These are the activations of a small neural network, seen along a few directions. Each row is one input.
In each table, some parts of the input vary, and every possible input appears once, in random order.
Descriptions start from the smaller parts, as in this example, which fits no table here: values(3) and (point or line(11) or (line(4) and ring(8))).
Shared parts are said once, and a part with two or three values counts as separate values.
In the rows, zero is written as 128.

Other details of the inputs vary at random and push rows far along two fixed directions, the same in every table; ignore that.

Rows:
row 1: [116  59  87 135 158 133  98 106 131 152 124 146 166 183 117 125]
row 2: [129  49 138 178 141 136  98 110 139 134 190  95  82 169 121 107]
row 3: [121 149  94 123 164 136  93 132 131 114  66 198 246 129 124 166]
row 4: [118  58 142 165 139 107  89  77 130 116 171  89  78 156 111 123]
row 5: [139 126  96 104 164 128  92 137 153 147  41 196 215 123 123 164]
row 6: [135 224 129  85  80 121 208 169 116 122 101 117 102  65 156 113]
row 7: [116 112  93 102 175 137 112 150 131 159  32 172 214 125 125 198]
row 8: [151 192 155  97  89 123 218 154 128  88 109 120 117  42 136 160]
row 9: [128 196 131  84  84 123 226 170 107 124 109 100 110  71 150 129]
row 10: [102  87 135 148 141 114  80 113 140 172 157  90  61 173 130  87]
row 11: [145 190 157 108  85 150 222 200 131 117 121 114 107  66 156 152]
row 12: [130 197 155  97  91 126 208 159 121 105 100 110 107  50 141 172]
row 13: [124 153 168 124 103 104 123 125 136 118 145  85  48 102 137 127]
row 14: [121  51 133 149 140 118 105 102 141 155 185  79  65 184 114  92]
row 15: [120  85 114 146 124 111  82  82 127 138 170  98  83 172 124  68]
row 16: [117 142 141 142 110 141 163 126 119  99 197  96 102 137 131 106]
row 17: [133 126 139 115 101 119 174 122 121 128 162  74  73 118 130  91]
row 18: [123 143 158 150 113 115 142 109 117  82 185  88 101 112 125 133]
row 19: [115  61 113 142 132 120 102  81 117 139 177  84  92 170 117  89]
row 20: [121 163 141 139 104 132 141 128 126  99 194 111  96 129 137  88]
row 21: [128 202 124 103  88 140 211 147 100  86 147 116 153  78 144 121]
row 22: [131 219 121 107  84 131 186 147 107  84 145 129 139  81 146 104]
row 23: [128  57 153 157 156 127  94  96 146 136 163  83  68 160 114 123]
row 24: [132  54 140 162 142 136  97 119 147 151 178  85  73 168 115 114]
row 25: [119  82 124 156 132 124  87  91 142 140 180 113  79 174 127  75]
row 26: [147 110 162 130 158 126  48  99  70 189 106 189 139 187 100 142]
row 27: [160 216 156  94  81 109 195 160 138  84 107 135 105  45 143 140]
row 28: [140 125  82 117 158 145 100 155 150 161  46 200 219 124 122 153]
row 29: [112  77 161 155 152 110  56 108 150 150 159  87  46 164 127 110]
row 30: [129 104  92 120 169 141 125 130 133 127  47 193 236 126 123 177]
row 31: [123  84 117 136 131 106  79  89 133 157 157  86  76 169 118  70]
row 32: [121 137  84 132 155 150  88 146 129 130  86 192 240 137 125 151]
row 33: [130 131  70  97 153 128 114 144 143 164  42 199 221 139 125 137]
row 34: [116  90 106 138 159 134  61 144 146 177  91 147 149 164 126 140]
row 35: [129  80 109 145 162 128  56  95 150 136 108 161 159 168 123 135]
row 36: [163 200 147 120  78 148 200 177 139  88 133 152 121  64 160 119]
row 37: [104 119  71  96 162 142 131 151 125 181  37 171 223 138 124 172]
row 38: [129 137 168 155 119 134 149 119 129  82 196  90  96 125 134 126]
row 39: [127 125  85 116 151 115  86 112 134 128  43 199 230 121 118 165]
row 40: [144 195 143 130  98 153 208 178 120  77 159 131 143  78 146 143]
row 41: [109 103 107 153 159 107  45  89 127 118 125 142 174 165 108 140]
row 42: [153 164 232 124  93 147 183 128  58 126 186 112  24 124 103 132]
Each input here is: values(2) and (point or (line(4) and line(5))).
Q: Changing only the values(2) part turns row 31 into row 17. The same change can be made to row 39. Which row results?
A: row 4
Q: Changing only the values(2) part turns row 9 into row 6. The same change can be made to row 19. Which row results?
A: row 15

Rows:
row 43: [129 184 137 103 114 141 198 168 125  91  84 160 173  60 139 202]
row 44: [107  80  73 114 163 140 110 143 119 199  63 156 189 156 119 148]
row 45: [112  82 126 133 138 104  57  99 147 157 127 106  82 155 117 110]
row 46: [133  96 141 162 131 122 129 136 159 118 173  77  83 129 122 131]
row 47: [143 203 146  92 108 129 168 159 107 158  95 154 130 102 140 132]
row 48: [134  92 123 151 162 133  78  99 120 120 112 165 182 165 107 141]
row 49: [114 141  77 105 136 141 154 131 139 118 106 164 209 125 131 112]
row 50: [141 144 155 114 105 115 177 141 157 124 145  82  62  94 151 106]
row 51: [151 155 190 120  92 129 180 136  96 140 159 115  46 109 131 106]
row 52: [112 124 115 148 115 107 100  95 123 110 189 100  94 151 132  69]
row 53: [134 176 146 106  94 105 162 137 117 139 142  94  52 103 144  93]
row 54: [114 121  78 128 129 144 147 141 125 126 125 149 204 142 125 129]
row 55: [138 136 161 154 129 116  90 120 144 118 157 114  81 133 128 130]
row 56: [131 107 125 121 159 122  59 126 134 172  78 160 161 160 109 146]
row 57: [133 141 167 116 103 130 179 133  93 140 152  81  60 122 124 125]
row 58: [136 196  95  64 103 145 217 177 126 140  57 160 156  68 162 136]
row 59: [137 210 125 116 116 146 154 154 122  96  98 184 191  82 150 151]
row 60: [121 119 156 156 124 100  96 107 153 105 167  84  51 123 127  99]
row 61: [128 101 137 145 127 115 122 120 170 106 155  83  71 133 137 110]
row 62: [134 103 122 124 134 138 134 153 143 150 115 107 120 124 124 141]
row 63: [137 187 106 106 100 149 202 151 150  79 105 147 162  67 161 127]
row 64: [133 198 115 114  91 120 167 142 137  83 110 148 161  67 151 128]
row 65: [137  96 116 132 164 128  78 117 136 139  74 189 193 141 107 181]
row 66: [140 121 165 153 108 127 132  98 103 105 218 110  78 152 119  85]
row 67: [116  82  78 140 171 144  95 134 138 131  92 152 224 152 120 153]
row 68: [163 145 190 128  93 126 157 133 117 123 164 104  36 105 129 128]
row 69: [113  94 127 161 141 128  49  95 112 134 188 125 114 192 121  81]
row 70: [104  75 107 147 158 134  90  86  99 133 165 117 159 187 102 124]
row 71: [107  68 122 160 161 134  82  90 116 120 148 116 151 174 108 145]
row 72: [108  64 121 125 173 127  77 116 114 166  79 136 163 168 105 171]
Q: Describe the family of inputs behind these rows.
A: line(5) and ring(6)
Q: Change only the line(5) part in row 68. List by row number the other rows that result.
A: row 48, row 51, row 65, row 66
Q: A walk changes only the ring(6) part. It starts at row 52 and steps to row 69. List the rest of the walk in order.
A: row 66, row 70, row 54, row 49
Q: A walk changes only the ring(6) part. It starts at row 71 and steps to row 48. List the rest of the walk in order.
A: row 59, row 64, row 63, row 67
